These are the activations of a small neural network, seen along a few directions. Each row is one input.
Each table varies a few parts of the input and shows all the possible inputs, shuffled.
Descriptions start from the smaller parts, as in this example, which fits no table here: one of 6 places along a line, together with either a single point or one of 11 places along a line or (one of 3 separate values, together with one of 8 places around a ring).
Shared parts are said once, and a part with two or three values counts as separate values.
(in the rows, 100 means zero)

Other details of the inputs shift rows strongly along two fixed directions, in all tables alike. That doesn't count.

A family of inputs:
r1: 53; 67; 104; 66; 87; 78; 116; 136; 68; 135; 109; 125
r2: 39; 78; 101; 62; 24; 109; 129; 112; 63; 121; 105; 116
r3: 123; 120; 62; 128; 121; 57; 115; 105; 106; 100; 121; 123
r4: 34; 73; 106; 63; 62; 79; 105; 131; 80; 130; 99; 108
r5: 94; 99; 124; 100; 93; 133; 56; 85; 118; 78; 49; 55
r6: 116; 100; 149; 134; 94; 152; 53; 85; 118; 70; 82; 73
r7: 89; 77; 163; 103; 84; 129; 50; 93; 110; 110; 62; 76
r8: 147; 135; 35; 122; 174; 51; 135; 93; 110; 98; 141; 122
r9: 74; 102; 128; 124; 87; 139; 63; 84; 105; 82; 63; 54
r10: 69; 83; 85; 65; 62; 96; 152; 120; 52; 132; 128; 141
r11: 131; 130; 30; 104; 131; 51; 145; 112; 116; 93; 157; 122
r12: 159; 130; 43; 115; 169; 69; 141; 103; 119; 91; 158; 126
r13: 129; 100; 141; 110; 131; 153; 48; 70; 119; 72; 46; 52
r14: 46; 62; 109; 73; 44; 79; 102; 144; 64; 110; 85; 125
r15: 196; 143; 121; 131; 137; 125; 89; 28; 153; 78; 95; 81
Each input here is: one of 3 separate values, together with either a single point or one of 4 places along a line.
Changing only the choice among 3 separate values turns r2 into r10. The same change can be made to r5. Which row results? -> r13
A walk changes only the place on the line of 4. It starts at r6 and steps to r3. List the rest of the walk in order. -> r14, r7
Change only the choice among 3 separate values in r11. List by row number the other rows that result. -> r6, r12

A family of inputs:
r16: 103; 126; 44; 105; 127; 24; 125; 104; 116; 140; 123; 128
r17: 95; 114; 53; 100; 134; 67; 109; 104; 88; 113; 96; 116
r18: 70; 69; 156; 80; 54; 100; 48; 108; 119; 96; 51; 75
r19: 105; 97; 129; 128; 63; 169; 99; 71; 75; 78; 93; 90
r20: 132; 126; 72; 101; 148; 112; 72; 64; 133; 74; 64; 57
r21: 37; 89; 85; 74; 70; 68; 111; 115; 97; 123; 98; 100
r22: 121; 125; 51; 151; 114; 66; 125; 135; 95; 77; 168; 138
r23: 83; 100; 133; 91; 32; 188; 89; 89; 89; 93; 89; 92
r24: 74; 73; 144; 95; 92; 135; 47; 97; 81; 113; 35; 72
r25: 105; 132; 38; 127; 100; 40; 124; 112; 111; 105; 122; 120
r26: 151; 144; 77; 132; 112; 92; 78; 73; 172; 57; 82; 60
r27: 61; 62; 115; 92; 78; 71; 111; 158; 58; 135; 131; 151
r28: 129; 107; 77; 103; 124; 99; 148; 73; 80; 119; 141; 134
r29: 71; 84; 142; 117; 114; 133; 75; 105; 83; 97; 69; 75
r30: 106; 113; 25; 94; 126; 44; 157; 140; 99; 85; 144; 119
r31: 120; 132; 53; 68; 103; 98; 159; 95; 103; 124; 152; 149
r32: 134; 131; 32; 133; 151; 49; 141; 125; 99; 79; 134; 118
r33: 82; 89; 150; 128; 83; 165; 47; 98; 108; 64; 88; 53
r34: 98; 113; 47; 110; 149; 57; 147; 124; 85; 108; 136; 125
r35: 163; 139; 114; 132; 86; 138; 103; 28; 131; 52; 89; 56
r36: 60; 85; 150; 65; 46; 177; 94; 96; 82; 128; 85; 104
r37: 68; 81; 131; 86; 118; 127; 83; 104; 97; 92; 79; 60
r38: 115; 131; 45; 138; 87; 47; 115; 109; 121; 89; 114; 114
r39: 35; 71; 117; 88; 52; 66; 90; 134; 77; 153; 84; 114
r40: 163; 113; 154; 155; 151; 128; 40; 77; 137; 72; 92; 92
r41: 67; 60; 151; 88; 74; 127; 47; 113; 73; 111; 34; 87
r42: 118; 127; 100; 105; 134; 88; 69; 62; 162; 105; 79; 62
r43: 160; 117; 102; 100; 182; 100; 85; 74; 146; 85; 93; 59
r44: 104; 74; 151; 98; 105; 121; 59; 112; 114; 99; 99; 88
r45: 133; 131; 105; 165; 151; 124; 71; 77; 125; 81; 126; 89
r46: 149; 115; 129; 128; 134; 90; 50; 67; 149; 112; 62; 79
r47: 163; 127; 102; 150; 97; 155; 106; 53; 103; 57; 105; 92
r48: 42; 87; 76; 86; 40; 71; 104; 130; 98; 108; 96; 96
r49: 73; 71; 152; 76; 69; 99; 53; 105; 121; 117; 53; 72
r50: 41; 46; 102; 47; 70; 60; 130; 172; 58; 126; 106; 129
r51: 97; 61; 123; 83; 53; 104; 133; 112; 55; 111; 112; 156
r52: 156; 141; 71; 141; 150; 108; 67; 68; 127; 68; 62; 69
r53: 50; 71; 116; 38; 31; 128; 132; 137; 63; 154; 111; 139
r54: 66; 59; 122; 77; 52; 119; 135; 112; 42; 135; 114; 132
r55: 32; 67; 73; 62; 48; 90; 100; 140; 62; 94; 76; 98
r56: 51; 78; 141; 109; 83; 148; 64; 105; 90; 85; 106; 71
r57: 76; 86; 137; 84; 83; 101; 58; 93; 127; 121; 62; 61
r58: 45; 84; 55; 52; 93; 63; 129; 131; 69; 119; 97; 114
r59: 62; 102; 139; 126; 86; 127; 49; 73; 111; 106; 55; 62
r60: 156; 103; 100; 81; 151; 99; 61; 79; 139; 94; 53; 76
r61: 144; 104; 66; 92; 137; 31; 106; 115; 100; 105; 87; 143
r62: 67; 53; 164; 77; 75; 125; 67; 125; 92; 75; 57; 80
r63: 72; 88; 87; 89; 75; 111; 154; 99; 49; 125; 135; 141
r64: 95; 60; 120; 79; 65; 111; 134; 111; 51; 132; 115; 145
r65: 55; 106; 139; 132; 72; 131; 47; 79; 112; 99; 57; 59
r66: 114; 117; 114; 93; 42; 170; 101; 94; 103; 79; 102; 103
r67: 97; 104; 82; 97; 134; 77; 110; 112; 110; 107; 154; 113
r68: 193; 122; 125; 91; 120; 137; 87; 54; 151; 91; 95; 110
r69: 160; 117; 72; 53; 110; 85; 146; 107; 115; 137; 139; 160
r70: 45; 79; 77; 71; 103; 79; 139; 139; 74; 102; 117; 106
r71: 47; 79; 91; 85; 94; 90; 113; 131; 79; 113; 149; 113
r72: 169; 111; 127; 121; 153; 106; 61; 83; 159; 70; 112; 96
r73: 143; 134; 110; 170; 144; 132; 65; 82; 124; 67; 119; 80
r74: 60; 97; 109; 60; 49; 89; 161; 79; 65; 134; 122; 114
r75: 129; 137; 52; 94; 77; 71; 176; 72; 97; 98; 147; 117
r76: 178; 136; 108; 100; 132; 95; 126; 18; 138; 112; 112; 77
r77: 97; 127; 33; 95; 112; 37; 132; 103; 133; 113; 129; 108
r78: 142; 112; 56; 106; 177; 41; 135; 122; 100; 118; 131; 123
r79: 66; 68; 128; 60; 89; 121; 59; 109; 86; 108; 42; 63
r80: 56; 88; 81; 109; 100; 78; 120; 137; 64; 123; 155; 140
r81: 141; 130; 83; 118; 173; 114; 90; 76; 140; 60; 97; 52
r82: 112; 134; 45; 82; 89; 56; 188; 71; 95; 114; 156; 131
r83: 152; 107; 70; 107; 170; 40; 129; 126; 102; 112; 125; 132
r84: 64; 83; 115; 118; 52; 136; 58; 113; 70; 70; 40; 77
r85: 159; 132; 103; 148; 133; 130; 68; 83; 148; 41; 119; 63
r86: 156; 109; 45; 65; 148; 21; 114; 109; 127; 92; 101; 133
r87: 51; 88; 57; 90; 85; 74; 110; 126; 57; 114; 87; 120
r88: 106; 116; 36; 91; 146; 39; 127; 107; 86; 124; 111; 132
r89: 35; 68; 86; 47; 83; 84; 97; 125; 71; 119; 81; 96
r90: 148; 109; 90; 67; 94; 57; 160; 67; 104; 124; 129; 128
r91: 141; 121; 89; 129; 127; 122; 88; 95; 131; 38; 90; 57
r92: 103; 77; 150; 112; 106; 113; 71; 120; 91; 82; 64; 97
r93: 82; 72; 153; 97; 101; 135; 55; 109; 106; 105; 101; 74
r94: 67; 68; 178; 122; 82; 154; 42; 111; 79; 110; 81; 79
r95: 148; 130; 99; 161; 134; 123; 83; 87; 124; 41; 87; 68
r96: 97; 90; 141; 112; 76; 84; 55; 102; 115; 101; 58; 97
r97: 157; 144; 88; 101; 124; 156; 103; 51; 136; 89; 115; 98
r98: 21; 81; 113; 60; 22; 103; 160; 92; 45; 129; 116; 116
r99: 121; 118; 40; 107; 108; 77; 175; 92; 75; 112; 161; 153
r100: 118; 87; 161; 80; 45; 117; 107; 54; 102; 92; 78; 96
r101: 70; 91; 119; 130; 110; 132; 81; 106; 80; 84; 83; 74
r102: 79; 88; 103; 95; 60; 136; 56; 105; 95; 54; 42; 56
r103: 20; 63; 117; 99; 66; 96; 103; 152; 44; 134; 135; 135
Changing only one part turns r67 into r33. The same change can be made to r37. Which row results? -> r30
Changing only one part turns r76 into r75. The same change can be made to r53. Which row results? -> r23
Describe the family of inputs behind these rows. -> one of 8 places along a line, together with either one of 3 separate values or (one of 2 separate values, together with one of 4 places along a line)
Change only the choice among 3 separate values in r64. List by row number the other rows that result. -> r69, r90
A walk changes only the place on the line of 8. It starts at r47 and steps to r19. List the rest of the walk in order. -> r99, r63, r28, r54, r64, r51
Change only the choice among 2 separate values in r50. List by row number the other rows that result. -> r83
Change only the place on the line of 4 in r94. List by row number the other rows that result. -> r24, r39, r78
Change only the place on the line of 8 in r102. List by row number the other rows that result. -> r20, r55, r58, r60, r79, r86, r89
Change only the choice among 3 separate values in r36. List by row number the other rows that result. -> r28, r74
